A small network was shown many inputs. Here are its activations along a few directions, one row for each input.
Each table varies a few parts of the input and shows all the possible inputs, shuffled.
A made-up example of a description, with smaller parts first: ring(8) and (point or (values(2) and line(4)) or ring(11)).
Shared parts are said once, and a part with two or three values counts as separate values.
In the rows, zero is written as 128.

Other details of the inputs shift rows strongly along two fixed directions, in all tables alike. That doesn't count.

Table:
r1: [129 155 139  91  68 139 137  74 108  98 101]
r2: [ 88 125 131  68 169 144  76  63 125 113 129]
r3: [100  97 116 146 175 123 140 223 138 117 145]
r4: [176 181 150 157  59 162 130 109 127 175 104]
r5: [195 194 109 169 105 163 104  77 158 162 125]
r6: [126 124 159  98 139 148 118 122 145 128 116]
r7: [ 87 105 172  54 130 139 114  88 101 134 116]
r8: [103 107 135 130 130 121 133 158 108 141 135]
r9: [188 156  93 154  82 128 187 161 129 127 139]
r10: [162 185  61 236 121 145 115 183 148 147 142]
r11: [157 161 155 201  65 116 112  92 126 167  94]
r12: [114 121 105 112 108 117 159 150 102  90 130]
r13: [112 105 179  51 154 146 113  84 143 123 114]
r14: [115 130 171 122  96 127 105  75 110 148 100]
r15: [155 142 117 249 115 102 130 194 162 141 121]
r16: [178 147 143  88  79 131 158  65 124 122 116]
r17: [141 142 153  50  80 140 141  40 113 105 104]
r18: [ 86  94 151  69 119  93 126  62  98  76 112]
r19: [ 78  91  88 129 208 102  99 154 126 108 160]
r20: [156 180 172 146  80 170 107  84 152 144  88]
r21: [157 146 147  80 143 150  88  20 146 144 124]
r22: [108 151 141 108 131 143  60  24 132 121 109]
r23: [103  75 128  73 174 123 159 180 110 143 159]
r24: [173 210 104 189  91 169  94  90 149 153 115]
r25: [165 171  74 219  60 120 174 195 122 115 132]
r26: [105 109 135 120 132 129 136 160 105 143 131]
r27: [ 95 103 168 114 149 119 100 110 138 114 109]
r28: [123  68 134  74 180 112 165 173 115 150 166]
r29: [ 81  88 180  81 137 105 102  71 102 130 112]
r30: [ 76  66 141 124 193  91 121 176 136 104 140]
r31: [136  91 119 124 184 125 161 212 151 133 158]
r32: [200 151 118 196 121 140 162 198 171 164 140]
r33: [169 195 152 192  66 168 113 122 160 150  91]
r34: [125 138  82 204 158 107 102 154 143 129 147]
r35: [124 140 113 100 159 148  94  93 136 128 137]
r36: [133 125 106  95 110 123 168 151 110 100 137]
r37: [132  85 115 109 166 120 172 202 118 154 167]
r38: [ 93  88  99  70 151 110 174 177  98  83 154]
r39: [123 126 123 183 136 127 131 195 148 127 131]
r40: [108 116 100 171 171  94  88 116 138 121 138]
r41: [ 94  71  92 136 154  63 167 186 105  81 151]
r42: [115 137 183  70  97 155 111  55 106 148 101]
r43: [170 170  78 179 136 151 122 151 155 153 148]
r44: [ 81  73 102  96 152  85 161 169  97  75 148]
Each input here is: line(4) and line(11).
Changing only the line(4) part turns r13 into r23. The same change can be made to r27. Which row results?
> r14
Changing only the line(4) part turns r2 into r33. The same change can be made to r35. Which row results?
> r6
A walk changes only the line(11) part. It starts at r41 and steps to r18. List the rest of the walk in order.
> r44, r25, r12, r1, r38, r36, r17, r9, r16

Table:
r45: [130 132 172  84 116 152 116  74 132 140 112]
r46: [154 105  77 146 140  91 186 188 127 109 164]
r47: [ 78  80 129  29 142 112 146 104  75  99 142]
r48: [124 113 114  89 180 140 121 135 132 131 148]
r49: [134 137 163  85 123 155 111  70 135 140 117]
r50: [149 159 101 214 110 128 123 159 144 142 133]
r51: [153 164  92 211 117 129 116 154 147 143 134]
r52: [ 62  62 167  65 169  92 116 115 103 102 116]
r53: [143 163 144 181  85 135 105  92 138 140 105]
r54: [140 119  88 148 171 134 150 208 139 140 166]
r55: [107  83 137  93 165 124 152 180 124 128 149]
r56: [130 126 185  82 102 139 125  86 124 140  96]
r57: [141 184 134 126  55 150 118  61 125  92  88]
r58: [122 123  70 171 177 109 122 193 139 128 157]
r59: [154 171 149 196  67 132 111 100 136 144  94]
Describe the family of inputs behind these rows.
> values(3) or (values(2) and line(6))

Table:
r60: [152 148 138 105 104 151 128 101 131 142 117]
r61: [141 146 133 167 105 123 111 116 140 131 113]
r62: [140 115 119 107 154 133 139 139 133 129 144]
r63: [137 139 134 139 108 123 111  85 128 129 121]
r64: [129 118 158 101 121 117 118  66 123 134 117]
r65: [125 125 106 138 157 123 124 145 133 133 150]
r66: [102 112 124 123 161 128 122 164 122 126 139]
r67: [130 154 130 164 104 140 111 122 129 134 109]
r68: [147 150 147 124 101 159 130 115 138 144 117]
r69: [132 131 160 106 134 142 101  82 144 144 112]
r70: [107 108 131  72 165 125 120  99 121 106 138]
r71: [102 107 125 116 172 119 114 145 135 122 141]
r72: [121 100 121 103 172 126 128 139 133 138 152]
r73: [144 137 152 148 106 120 122 104 138 141 109]
r74: [160 166  99 181 100 134 134 133 135 127 122]
r75: [125 104 116 116 134 107 165 171 115 124 142]
r76: [120 113 138 115 153 139 125 152 128 141 133]
r77: [159 142 132 144 100 121 145 111 129 132 120]
r78: [102 102 131  75 135 115 131 114 109 104 130]
r79: [107 122 114 133 131 131 138 159 123 114 134]
r80: [155 135  97 202 108 119 182 232 133 143 148]
r81: [136 155 119 131  95 137 126 106 122 123 112]
r82: [ 93 110 143  77 149 137 124 120 120 112 134]
r83: [141 158 131 114 102 144 122  97 125 130 116]
r84: [129 129  87 173 144 117 133 166 132 130 148]
r85: [107 105 120 139 146 114 132 173 118 119 138]
r86: [120 108 138 135 136 114 142 160 119 134 129]
r87: [139 152 135 151  84 138 132 122 127 126 116]
r88: [ 88 101 136 101 162 116 103 108 129 110 124]
r89: [150 148 127 141  98 127 126  95 128 119 117]
Changing only one part turns r72 into r68. The same change can be made to r64. Which row results?
> r80
Describe the family of inputs behind these rows.
> line(5) and ring(6)
Change only the ring(6) part in r65. List by row number the other rows that result.
> r66, r70, r71, r82, r83
A walk changes only the line(5) part. It starts at r60 and steps to r83. List the rest of the walk in order.
> r81, r78, r75
Change only the ring(6) part in r74. List by row number the other rows that result.
> r67, r79, r81, r84, r88

Table:
r90: [114 132 108 160  96 114 151 169 103 115 127]
r91: [136 156 105 200  87 126 144 177 128 125 128]
r92: [114 104 132 101 172 142 124 152 134 144 149]
r93: [134 185 138 143  76 154  92  56 131 111  88]
r94: [134 147 104 225 133 124 116 192 147 155 134]
r95: [107 122 136 132  95 111 140 134 101 113 113]
r96: [107  95 160  70 163 113  96  49 130 124 122]
r97: [ 85 111 102 106 140 121 132 151 106  86 132]
r98: [161 156 123 142  77 148 164 153 116 147 128]
r99: [128  92 110 125 149  90 160 167 124 115 148]
r100: [160 166 144 127  56 130 129  45 113 131 102]
r101: [141 111  95 167 148 102 155 182 138 130 155]
r102: [137 143 104 133 166 157 114 160 143 151 147]
r103: [168 166 148 136  51 125 134  52 119 135  96]
r104: [ 62  55 135  92 202  93 117 169 117 103 144]
r105: [172 144  92 208 121 113 148 176 150 147 145]
r106: [148 152 113 222 102 117 137 189 141 138 120]
r107: [117  97 103 116 152 101 156 157 118 108 158]
r108: [123 105 118 102 135 133 169 181 115 129 149]
r109: [182 182 128 180  82 164 140 142 148 164 123]
r110: [ 93  60 120  91 220  89 120 150 127 124 160]
r111: [ 81 110  98 118 169 121 116 160 122  94 142]
r112: [106 124 162  32 153 163  91  49 129 121 118]
r113: [141 155 133  87  86 133 116  35 110 110 106]
r114: [139 114 131 129 137 106 130 117 133 127 129]
r115: [152 139 139 137 118 146 143 148 142 152 128]
r116: [ 82  87 134 129 188 106 100 157 128 128 136]
r117: [130 130 158  78  93 123 120  30 112 114 107]
r118: [134 184 134 134  52 148 107  60 109 111  86]
r119: [113 128 111 178 137 122 121 172 132 127 137]
r120: [ 92  74 133  58 185 129 153 167 118 115 160]
r121: [163 183 143 106  67 174 126  72 128 136 100]
r122: [107 113 159  73 159 125  82  28 127 129 122]
r123: [156 175 124 141 116 147  82  47 145 142 112]
r124: [134 140 113 115 156 159 114 141 142 142 139]
r125: [125  96 139  96 157 129 157 175 129 132 142]
r126: [191 177 140 188  87 157 131 142 155 174 111]
r127: [143 125 139 121 128 143 155 159 134 142 135]
r128: [184 188  86 185  67 139 143 119 133 128 121]
r129: [129 120  79 137 169 117 128 156 136 116 158]
r130: [ 90  65 135  56 182 117 164 184 118 115 158]
r131: [129 103 133  96 128 123 170 177 109 135 136]
r132: [175 169 133 183 112 159 120 144 155 182 122]
r133: [111  88 138  74 145 127 164 164 114 124 142]
r134: [151 179 118 218  75 139 120 138 139 139 111]
r135: [145 154 103 230 100 121 141 198 143 139 128]
r136: [ 88 115 185  76 115 127  96  41 116 103  93]
r137: [ 82 101 119 138 180 117 100 153 126 128 143]
r138: [138 169  73 219 128 140 112 188 146 133 136]
r139: [ 90 113  86 142 174 122 115 182 129 104 148]
r140: [112 112 157  70 139 120 105  38 123 112 120]
r141: [101 116 143 126 114 115 129 128 119 109 116]
r142: [162 164 170 130  98 164 103  74 148 168 101]
r143: [182 159 114 203 109 121 122 130 152 158 123]
r144: [143 108 105 145 127  96 166 168 121 121 141]
r145: [119 124 130 174 141 116 109 154 137 136 121]
r146: [120 100  98 140 178 106 131 160 132 129 162]
r147: [118  84 112 105 145  86 164 159 105 111 145]
r148: [102 112 141  37 143 125 108  38 115  89 122]
r149: [110 127 158  36 146 160 103  59 126 118 117]
r150: [151 153  95 135 121 155 155 183 135 132 146]
r151: [151 119 118 157 141 107 132 141 139 137 137]
r152: [139 143  98 140 148 131 106 109 140 127 138]
r153: [127 103 124 109 127 102 153 125 115 114 135]
r154: [136 177 164 152  59 148  99  49 128 126  85]
r155: [147 134 114 155 129 121 124 115 137 134 137]
r156: [143 142  90 122 120 145 167 190 116 128 146]
r157: [102 132  95 138 131 126 130 164 121  95 134]
r158: [ 75 105 178  48 110 125 103  36  96  93  97]
r159: [113 125 174  65 151 159  88  55 133 150 119]
r160: [100 104 120 161 153 110 123 178 132 124 136]
r161: [138 169 170 142  43 139 112  50 119 125  75]
r162: [ 94  63 137  59 184 113 162 190 117 116 156]
r163: [ 83  82 136 114 161 100 132 163 117 101 132]
r164: [126 169 165 150  89 147  72  42 136 140  88]
r165: [ 81  96 179  65 128 112 107  68 110  97 100]
r166: [129 114 128 133 161 114 110 109 138 143 137]
r167: [159 167 127 205  55 123 142 148 126 133  97]
r168: [134 154 152  68 114 171 112  62 130 125 113]
r169: [111 104 168  52 123 113 117  34 116 107 112]
r170: [129 130 103 112 148 125 120 106 131 109 140]
r171: [173 154  82 211 106 119 163 183 140 136 151]
r172: [137 175  81 218 131 144 101 172 147 143 132]
r173: [143 117 116 151 151 139 151 205 144 154 152]
r174: [135 116 127 110 115 130 172 175 112 138 137]
r175: [ 59  64 133 101 202 100 108 158 122 111 145]
r176: [158 134 134 136 101 136 164 166 127 144 125]
r177: [ 93  62 127  71 187  91 145 135 117 100 154]
r178: [135 128  85 132 149 121 140 145 130 107 149]
r179: [138 130 173  96 133 150 104  84 139 156 111]
r180: [174 174 177 131  75 161 115  69 145 161  90]
r181: [126 111 149 109 171 138 116 142 140 159 136]
r182: [141 167 169 140  41 130 115  58 109 127  73]
r183: [152 118 109 158 136 101 156 163 134 126 141]
r184: [181 179 126 173  68 160 155 150 140 157 124]
r185: [ 85  68 140  51 199 130 129 151 122 124 158]
Changing only one part turns r171 into r100. The same change can be made to r120. Which row results?
> r98
Changing only one part turns r110 into r151. The same change can be made to r159. Which row results?
> r185
Changing only one part turns r111 into r97. The same change can be made to r180. Which row results?
> r176
Describe the family of inputs behind these rows.
> values(3) and line(4) and line(8)
Change only the line(4) part in r112. List by row number the other rows that result.
> r126, r173, r185
Change only the line(4) part in r123. List by row number the other rows that result.
> r110, r122, r166

Table:
r186: [103 101 103 134 159 115 134 175 104 152 152]
r187: [ 87  61 123  89 197  84 128 134 115 127 164]
r188: [170 120  90 144  60 106 239 227 104 103 147]
r189: [114  95 119  78 181 116 130 103 143  94 146]
r190: [154 146 181 116 104 147 110  69 151 131  93]
r191: [141 142 153 129 104 124  98  51 121 159 109]
r192: [ 88 120 112 114 148 121 101 113 110  99 129]
r193: [ 72  73 105  91 198  88 114 135 116  87 154]
r194: [ 52  82 154  86 165 124 114 142 111 106 128]
r195: [110 153  81 179 122 135 123 170 118 113 143]
r196: [106 109 135 154 142 110 119 163 131 123 121]
r197: [112 107 179  66 147 137 113  95 137 117 107]
r198: [101 123 115 118 146 112  97  99 116 101 124]
r199: [ 73  80 109  98 176 121 132 169  92 137 163]
r200: [144 148 100 185 117 109 114 112 144 116 132]
r201: [146 176 138 102  95 165 103  58 137 121  99]
r202: [149 178 164 141  75 175 122 116 149 144  99]
r203: [ 83  76 155 102 168 100 109 123 128 108 124]
r204: [120 105 118 118  70  79 202 159  74  89 123]
r205: [168 130 108 150 140 129 155 169 137 161 152]
r206: [214 192  71 243  83 157 172 240 144 192 151]
r207: [144  98 111 121 173 114 158 164 137 144 167]
r208: [137 159  83 147 125 158 143 180 137 119 145]
r209: [141 159 182 107  92 163 108  81 145 136  87]
r210: [137 146 153 125  98 132  96  54 114 161 105]
r211: [168 143 115 143 126 140 147 161 132 167 142]
r212: [156 154  91 152 128 140 135 155 145 121 133]
r213: [141 108 141 137 156 121 145 156 155 120 138]
r214: [150 167 160  90  85 178 115  65 120 165 114]
r215: [ 96 125 170 117 117 132  97  91 124 125  95]
r216: [173 172 114 152 103 145 121  92 154 124 113]
r217: [146 148 163 170  95 119 103  76 151 133  99]
Describe the family of inputs behind these rows.
> values(2) and (point or (values(3) and line(5)))
Changing only the values(2) part turns r207 into r187. The same change can be made to r205. Which row results?
> r191
Change only the line(5) part in r202. List by row number the other rows that result.
> r190, r197, r209, r213
Change only the values(3) part in r198. List by row number the other rows that result.
> r196, r210
A walk changes only the line(5) part. It starts at r200 and steps to r193. List the rest of the walk in order.
> r198, r192, r195

Table:
r218: [151 168 157 145  62 128 103  40 136 116  88]
r219: [171 209 145 200  51 168 104 104 142 144  73]
r220: [137 133 120 124 110 134 146 145 117 140 131]
r221: [178 138  95 175 127 129 170 200 143 152 149]
r222: [183 208 123 195  33 153 123  85 135 152  95]
r223: [128 137 178  48 100 150 108  19 112 133  99]
r224: [135 120 124 155 181 115  91 119 153 153 138]
r225: [ 86 102 180  99 154 113  68  41 118 129 100]
r226: [137 125 136 136 108 120 145 143 134 131 123]
r227: [119 132 139 135  99 116 132 108 115 108 111]
r228: [120 121 122 148 114 111 152 160 117 116 127]
r229: [130 109 138 119 123 120 163 169 109 133 133]
r230: [ 61  53 118 102 210 113 150 214 116 104 173]
r231: [155 144 120 177  91 126 166 183 121 143 126]
r232: [129 152 144 139 116 147 101 125 147 128 100]
r233: [ 70  62 149  95 208  94  86 117 132 124 139]
r234: [126 134 100 135 129 118 129 125 119 106 139]
r235: [ 78  73 147  64 158 104 146 136 100 101 133]
r236: [114 121 122 143 115 106 136 130 112  98 123]
r237: [129 144 166 109  83 126 106  43 132 114  92]
r238: [ 85 124 147  62 150 150  84  86 119 112 108]
r239: [136 145 125 128  97 135 134 116 119 135 120]
r240: [167 151 128 172  85 131 155 164 139 150 122]
r241: [144 148  70 198 112 114 148 187 124 118 147]
r242: [156 204 168 150  52 185  84  19 144 156  92]
r243: [108 131 158  58 114 133  96  17 113 105 106]
r244: [112 110 164  69 169 149 104  70 147 127 137]
r245: [132 127  56 243 171 107 128 248 142 160 169]
r246: [ 91  88 132  56 210 131 107 136 138 107 138]
r247: [109 112  87 139 142 109 147 177 115 110 151]
r248: [ 76  65 101  65 196 102 148 171 106  98 166]
r249: [159 148 141 109  98 149 138 107 119 149 121]
r250: [155 146 108 190  94 118 154 176 142 135 128]
r251: [109  83 108  93 184 103 143 149 128 101 155]
r252: [133  99  88 134 172 108 162 196 135 120 161]
r253: [141 115 146 112 118 125 152 152 126 140 130]
r254: [ 72  76 126  88 218 105  84 113 122 129 152]
r255: [180 179 130 162  61 154 143 123 124 163 113]
r256: [101  84 128  66 179 105 122  94 122  89 142]
r257: [160 112 113 127 148 128 166 185 131 147 152]
r258: [154 168  97 196 119 159 136 175 152 152 153]
r259: [148 121 122 118 138 126 146 137 137 133 135]
r260: [148 156 131 122  94 144 129  93 124 138 116]
r261: [149 168  77 192 134 151 130 211 145 140 139]
r262: [ 95 112 188  69 136 148  94  51 140 121 115]
Changing only one part turns r224 into r233. The same change can be made to r244. Which row results?
> r262
Changing only one part turns r241 into r218. The same change can be made to r239. Which row results?
> r226
Describe the family of inputs behind these rows.
> line(5) and (values(3) or line(6))
